These are the activations of a small neural network, seen along a few directions. Each row is one input.
Each table varies a few parts of the input and shows all the possible inputs, shuffled.
A made-up example of a description, with smaller parts first: one of 8 places around a ring, together with either a single point or one of 11 places around a ring or (one of 3 separate values, together with one of 4 places along a line).
Shared parts are said once, and a part with two or three values counts as separate values.
In the rows, 128 means zero.

Other details of the inputs vary at random and push rows far along three fixed directions, the same in every table; ignore that.

Rows:
row 1: [110 123 122 119 102 147 137 128 142  87 103 129 157 116]
row 2: [100 191 102  90 159 129 104 114 130 150  91 172 101 126]
row 3: [167  86 165 140 146  95 133 123 116 133 146 201 116 132]
row 4: [100 153  99 126 112 131 124 118 143 135 119 111 121 124]
row 5: [126 137 115 121 127 147 135 142 140 129 123  95 145 122]
row 6: [ 88 163 103 146 133 141 117 121  99 169 126  40 103 142]
row 7: [187  51 168 166 110 139 165 154 129  99 154 118 190 122]
row 8: [155 114 140 152 132 131 142 145 128 158 158  82 129 133]
row 9: [130  92 137 150 100 136 141 131 130 100 132  93 145 129]
row 10: [128 115 130 142 124 148 137 130 108  95 103 130 178 127]
row 11: [156 115 144 134 145 113 131 123 119 149 134 186 120 127]
row 12: [188  98 152 135 134  77 130 158 187 193 213 135  76 122]
row 13: [142 103 139 163 125 127 135 149 118 138 156  58 141 136]
row 14: [185 112 140 169 145  85 124 135 143 234 199 147  57 125]
row 15: [128 131 139 115 133 125 128 121 105 118 127 134 120 135]
row 16: [140 124 123 159 125 139 139 148 123 177 158  39 123 132]
row 17: [ 95 150 117 116 130 126 121 119 122 132 120  94 108 141]
row 18: [106 114 135 133 128 147 128 114  92  72  87 148 173 134]
row 19: [ 95 139 107 140 110 137 125 116 120 121 116  87 129 134]
row 20: [ 98 191  86 109 143 128 113  99 133 186 111 155  78 124]
row 21: [101 156 117 123 139 151 123 125 103 125  95 104 143 136]
row 22: [128 148  99 131 102 150 140 128 137 147 138  91 114 110]
row 23: [133 134 128 125 123 139 136 119 110 128 124 149 128 125]
row 24: [178  77 170 125 120 135 150 149 122  75 134 147 185 125]
row 25: [113 118 134 122 118 133 136 110 121  89 109 144 138 134]
row 26: [110 141 121 130 135 145 125 117 103 118  95 150 149 129]
row 27: [ 94 157 104 114 117 140 119 133 142 131 119  77 126 124]
row 28: [ 93 140 134 113 141 146 123 119  90  79  76 132 161 142]
row 29: [104 142 106 116 123 160 127 120 124  86  80 145 173 117]
row 30: [153  98 138 156 127 135 135 138 121 129 138 128 155 124]
row 31: [133 144 118 115 142 121 120 120 139 132 113 200 127 124]
row 32: [141 118 145  84 116 122 134 135 144  70 119 178 149 118]
row 33: [125 127  98 163  92 134 133 139 159 176 168  37 107 113]
row 34: [103 160 116 116 131 131 123  99  93 136 111 148  95 130]
row 35: [125 128 100 155  88 134 145 136 161 179 167  36 101 116]
row 36: [149 130 140 103 153  85 105 133 161 143 149 201  98 124]
row 37: [118 121 132 142 135 136 123 134 105 118 124  87 143 137]
row 38: [ 67 212  94  97 160 104  87  90 117 188 108 144  37 148]
row 39: [151 114 141 110 135 140 137 142 142  90 113 149 169 120]
row 40: [146 156 139 108 187  85  94 115 120 181 134 233  78 139]
row 41: [125  95 153 121 124 131 128 141 126  65 118 127 171 136]
row 42: [ 89 176  90 109 136 155 114 122 125 128  91  99 139 125]
row 43: [115 131 131 102 118 144 136 136 144  82 107 117 158 126]
row 44: [115 132 114 127 101 142 142 122 148 121 125 101 132 120]
row 45: [147 129 138 108 144  92 113 140 160 135 147 179 113 126]
row 46: [161  90 136 155  88 119 146 137 141 146 186  80  97 119]
row 47: [118 118 125 155 121 136 133 124 104 120 122  99 144 133]
row 48: [121 119 136 113 105 137 136 131 123  88 127  93 138 131]
row 49: [184 121 142 113 138 101 128 142 157 154 170 174  97 112]
row 50: [126 122 119 127 114 156 139 134 134  96 100 132 168 113]
row 51: [159 126 148 127 165  97 116 134 123 146 138 191 120 134]
row 52: [132  87 152 145 120 141 142 129 102  79 108 138 172 129]
row 53: [161  86 156 135 137  91 119 124 139 121 153 203 114 130]
row 54: [166  75 159 152 119 106 134 160 148 119 176  95 143 137]
row 55: [116 135 133 107 141 103 118  99 124 125 115 205  97 140]
row 56: [ 98 130 121 110 109 148 131 121 135  70  91 153 167 117]
row 57: [171  83 154 139 111 114 139 168 175 131 178  98 136 119]
row 58: [123 117 133 138 116 133 136 136 135 132 150  56 120 142]
row 59: [103 152 114 101 136 155 123 130 125  85  80 136 172 121]
row 60: [151 116 161 124 160 102 123 126 115 136 139 174 108 142]
row 61: [113 110 137 141 123 145 132 121  97  89 102 127 163 130]
row 62: [ 95 154 120 110 142 112 107  96 116 128 105 191  94 137]
row 63: [122 137 121 109 135 138 124 119 131 103  95 194 150 119]
row 64: [111 123 127 130 123 132 120 134 125 111 127  85 137 137]
row 65: [ 79 199  97 118 156 115 105  77  94 192 105 152  48 144]
row 66: [100 143 121 131 134 141 127 124  99 131 113  77 126 141]
row 67: [127 155  90 153 113 141 138 126 147 199 154  58  90 117]
row 68: [199  77 172 154 149  98 131 160 139 155 182 153 131 127]
row 69: [101 178  80 135 126 146 121 134 136 176 128  45 114 126]
row 70: [149 118 140  98 110 115 135 124 151 105 139 200 117 113]
Each input here is: one of 2 separate values, together with one of 5 places around a ring, together with either a single point or one of 6 places along a line.
Changing only the choice among 2 separate values turns row 61 into row 6. The same change can be made to row 30. Which row results? -> row 40
Change only the choice among 2 separate values in row 41. List by row number the other rows that result. -> row 62
A walk changes only the place on the line of 6. It starts at row 4 and steps to row 33. List the rest of the walk in order. -> row 56, row 1, row 35, row 44

Rows:
row 71: [162  89 149 137 124 114 135 154 158 107 149 138 155 126]
row 72: [ 89 188  91 129 133 163 125 123 109 158  99  49 135 126]
row 73: [175 116 137 137 131 107 136 161 170 182 184 101 103 120]
row 74: [161 117 119 133 109 121 143 147 178 161 159 132 121 100]
row 75: [121 118 124 172 116 136 135 132 108 158 142  50 123 134]
row 76: [115 123 119 142 109 133 132 127 112 136 141  69 117 136]
row 77: [110 186 103  78 139 101 104  91 152 158 114 234  58 116]
row 78: [ 97 149 119 127 122 175 139 124  90  96  79  71 172 136]
row 79: [ 95 157 114 111 149 151 110 115  96  99  72 159 165 134]
row 80: [155  76 155 121 109 139 146 156 142  61 139 114 178 121]
row 81: [153 110 130 133 123 133 139 156 154 125 150  94 147 119]
row 82: [160  97 155 113 116 119 142 117 132  73 121 230 153 120]
row 83: [113 165 114  97 153 141 122 105 120 109  71 237 148 108]
row 84: [101 139 128 122 140 142 120 114  87 103  86 150 149 137]
row 85: [175  80 148 156 113 139 152 141 134 116 144 153 158 114]
row 86: [143  70 166 152 123 133 145 134 108  76 118 139 178 132]
row 87: [131 172 118 110 179 106 101 113 116 175 120 199  90 132]
row 88: [ 90 160 110  90 136 145 114 121 126  87  77 156 156 131]
row 89: [142 120 126 137 130 103 119 133 160 159 157 126 100 134]
row 90: [ 80 151 112 125 116 130 124 105 101 124 108  97 112 141]
row 91: [165 141 148 100 158  74 112 128 160 181 175 202  54 128]
row 92: [ 94 154 100 137 111 152 134 118 106 148 131  30 105 137]
row 93: [129 115 137 140 127  97 124 114 126 156 160 131  82 142]
row 94: [105 131 141  89 132 117 113 116 127  67  95 200 138 136]
row 95: [ 89 191  88 135 147 140 114 104  96 196 116  77  74 137]
row 96: [177  88 157 137 126  86 122 150 162 157 196 146  89 124]
row 97: [ 89 149 117 111 108 165 141 119 100  83  91  70 161 138]
row 98: [150  91 140 168 126 132 135 142 133 133 150  93 151 128]
row 99: [162  66 158 159 121 140 146 159 126  78 131 117 205 123]
row 100: [112 135 117 140 115 108 119 121 149 177 168  77  65 133]
Changing only one part turns row 91 into row 97. The same change can be made to row 77. Which row results? -> row 82
What do these inputs look like to the network? -> one of 5 places around a ring, together with either a single point or one of 5 places along a line
List by row number the other rows that have the place on the ring of 5 in common with row 99. -> row 72, row 79, row 83, row 87, row 98
Change only the place on the line of 5 in row 75. List by row number the other rows that result. -> row 78, row 84, row 86, row 95
